A small network was shown many inputs. Here are its activations along a few directions, one row for each input.
Each table varies a few parts of the input and shows all the possible inputs, shuffled.
Descriptions start from the smaller parts, as in this example, which fits no table here: one of 5 places around a ring, together with either a single point or (one of 2 separate values, together with one of 4 places along a line) or one of 9 places along a line.
Shared parts are said once, and a part with two or three values counts as separate values.
In the rows, 128 means zero.

Other details of the inputs vary at random and push rows far along two fixed directions, the same in every table; ignore that.

A family of inputs:
r1: [128 134 152 120 117 137 120 152 142 126 136 120 129]
r2: [127 116  79 112 117 121 131  95 111 122 112 124  55]
r3: [130 121 112 121 119 134  65 143 153 154 112 116 133]
r4: [106 129  89 100 147 116 159 130 106  87 106 169  95]
r5: [128 140 135 136 131 137 151 139 140 122 146 130 140]
r6: [129 134 153 115 121 152 118 114 151 139 137 122 140]
r7: [107 111  73 108 125 119 130 121 122 101 119 145  89]
r8: [ 92 107  60 109 131 132 164 116 114 102  80 158  26]
r9: [128 125 118 121 124 141  65 149 157 162 102 121 132]
r10: [125 129 155 142 167 131 177 167  97 123 162 148 169]
r11: [133 133 150 164 133 122 145 126 112 140 161 131 145]
r12: [125 136 131 125 125 134 121 150 149 110 111 124 150]
r13: [145 139 145 114 112 147 122 126 151 134 135 128 129]
r14: [108 125 160 181 180 122 173 133  89 144 169 141 183]
r15: [137 134 150 120 102 147  91 101 168 141 130 104 134]
r16: [132 135 132 123 135 142 152 151 134 113 131 141 147]
r17: [130 139 133 121 127 143 149 144 140 120 137 137 134]
r18: [124 122 142 149 119 122 119 150 128 120 124 110 148]
r19: [129 124 147 137 125 137 118 103 150 137 140 109 146]
r20: [115 129 103 109 111 138 111 105 125 160  95 116  94]
r21: [126 121  98 112 107 127 106  96 117 150 120 109 103]
r22: [132 134 137 129 102 132  87 139 163 119 100  98 147]
r23: [105 102  53 113 128 116 165 106 103  93 107 149  39]
r24: [117 135 165 136 136 144 133 121 121 143 155 136 148]
r25: [158 137 145 112 101 147  93 129 162 134 116 117 133]
r26: [156 127 143 133 106 134  94 121 158 137 110 104 141]
r27: [132 132 157 130 129 135 143 131 120 136 154 138 132]
r28: [143 117 118 113 111  89  74 134 154 145 112 119 142]
r29: [153 128 123 123 112 128  64 121 140 168 112  95 119]
r30: [113 114  82 113 144 111 164 120  98  91 114 158  83]
r31: [132 131 148 120 130 150 120 120 149 134 129 126 145]
r32: [ 96 118  75 105 145 114 164 123 106  84 111 164  81]
r33: [107 147 133 135 151 136 170 146 129 110 147 137 137]
r34: [141 139 146 128 118 140 124 122 150 137 146 120 135]
r35: [125 146 138 111 116 145 122 147 156 119 126 123 131]
r36: [123 130 131 145 167 131 183 157 112 110 140 151 166]
r37: [127 112  96 124 124 130 103 130 134 136 105 126  93]
r38: [117 127 161 155 159 128 134 131 110 139 146 137 168]
r39: [118 133 144 156 131 124 144 148 121 123 150 119 145]
r40: [131 131 142 145 169 131 183 144 108 121 147 151 158]
r41: [109 127 150 150 170 121 176 169  97 112 154 142 170]
r42: [138 130 150 112  98 139  85 151 154 121 111 106 132]
r43: [103 121  79 102 104 129 136  88 114 139  96 125  63]
r44: [128 136 134 146 139 130 152 140 134 121 144 125 150]
r45: [127 135 144 151 161 129 174 130 114 128 164 136 152]
r46: [137 118 143 157 121 121 124 146 121 129 129 115 155]
r47: [122 117 144 144 149 133 146 117 131 134 136 123 154]
r48: [134 127 151 147 146 122 146 140 109 130 142 138 150]
r49: [118 138 148 146 133 128 144 150 125 125 152 124 137]
r50: [165 127 129 114 111  85  81 110 138 154 116 100 126]
r51: [135 132 118 107 122 121 108 101 116 138 117 122 129]
r52: [112 144 134 140 139 131 146 142 138 112 138 119 145]
r53: [149 129 114 112 123 114 106 109 117 128 118 124 114]
r54: [145 135 130 125 125 136  77 129 138 172 106 104 119]
r55: [136 118 105 121 114 126  66 134 148 145 124 112 133]
r56: [132 127 102 106 134 115 131 129 114 102 104 155 109]
r57: [139 145 141 110 104 147  87 150 169 120 110 113 148]
r58: [113 120  92  96 111  88 153  86 112 131 104 130  84]
r59: [116 123 140 138 166 137 169 125 118 122 139 145 150]
r60: [143 132 159 125 123 135 114 136 127 137 136 130 139]
r61: [130 141 116  99 133 122 132 105 108 120 109 142 120]
r62: [105 118  81 105 127 120 161  89  94 117 120 141  81]
r63: [135 129 160 120 104 145  79 115 149 142 116 116 133]
r64: [118 128 132 156 167 126 182 150 110 111 141 142 165]
r65: [154 114 109 117 102 122  57 128 147 140 119 107 133]
r66: [130 128 142 162 129 122 149 142 114 129 155 124 148]
r67: [117 133 153 166 132 129 134 110 116 142 156 127 150]
r68: [123 106  83 112 127  83 153 112 116 105 104 144  71]
r69: [124 138 161 149 116 138 112 111 134 149 149 124 145]
r70: [144 138 112 102 132 115 132 110 109 111 108 147 103]
r71: [131 128 152 131 133 134 147 149 122 128 152 136 139]
r72: [132 136 152 149 126 128 143 124 122 140 160 133 132]
r73: [129 116  79 107 111 118 126  92 115 112 109 128  62]
r74: [152 116 144 127  95 127  85 140 146 126 106 107 141]
r75: [133 124 150 169 145 117 151 137 102 138 150 130 156]
r76: [140 130 143 140 100 129 114 135 142 133 139 117 127]
Description of these inputs: one of 4 places along a line, together with either a single point or one of 6 places along a line or (one of 2 separate values, together with one of 6 places around a ring).
Question: The inputs of r15 and r33 match in every part but the place on the line of 4. If r61 is changed in the same way as r15 into r33, which row does it become?
Answer: r4
Question: Change only the place on the line of 6 in r2. List by row number the other rows that result.
Answer: r29, r53, r54, r70, r73
Question: Change only the place on the ring of 6 in r52. List by row number the other rows that result.
Answer: r12, r22, r33, r35, r57
Question: Change only the choice among 2 separate values in r57. List by row number the other rows that result.
Answer: r42
Question: Change only the choice among 2 separate values in r5. List by row number the other rows that result.
Answer: r76

A family of inputs:
r77: [125 119  77 105 127  92 152 116 104 111 104 132  88]
r78: [148 134 121 106  89 137  92 127 163 115 109 119  99]
r79: [112 127  93  98  95 146 134 120 151  97  87 138  52]
r80: [107 109  70 102 139 110 138 110 115 107  98 152  69]
r81: [124 115  81  98  97 127  72 108 131 123  78 124  83]
r82: [109 124 148 173 179 119 196 154  83 126 174 146 169]
r83: [103 133 140 158 187 133 199 150  97 130 184 143 177]
r84: [119 121 117 120 117 125 160 103 119  96 115 146  94]
r85: [119 128 107 102 122 137 164 112 132  97 121 144  87]
r86: [126 121 121 125 120 122 161 123 112  97 117 145  91]
r87: [147 126 125 111  88 129  99 129 153 116 107 123  96]
r88: [163 142 177 133 122 135  75 135 156 158 147 104 203]
r89: [123 131 123 104  90 142 105 103 160 119  88 117  98]
r90: [150 143 183 145 130 138  79 144 149 162 136 106 202]
r91: [106 131 150 173 183 117 199 141  89 127 175 148 177]
r92: [112 124 118 165 210 124 214 121  60 156 170 158 140]
r93: [152 130 163 155 117 130  77 156 151 155 148  99 180]
r94: [ 84 129 126 160 188 120 229 125  84 106 169 159 141]
r95: [116 115  72 108 136 101 145 113 111 106 101 143  79]
r96: [150 137 157 149 115 139  72 155 159 158 149  98 183]
r97: [126 130 117  95  89 152  97 112 165 120  91 115  94]
r98: [154 136 181 144 124 134  76 160 143 161 135 102 190]
r99: [167 144 178 134 119 125  41 122 131 210 170  93 189]
r100: [130 123 125 108  89 139  97 132 154 120  95 118  92]
Question: What is each input in this table made of?
Answer: either one of 2 separate values or one of 4 places along a line or (one of 3 separate values, together with one of 6 places around a ring)
Question: Which of the alternatives is r93?
Answer: one of 3 separate values, together with one of 6 places around a ring
Question: Change only the place on the ring of 6 in r78. List by row number the other rows that result.
Answer: r84, r85, r86, r87, r88
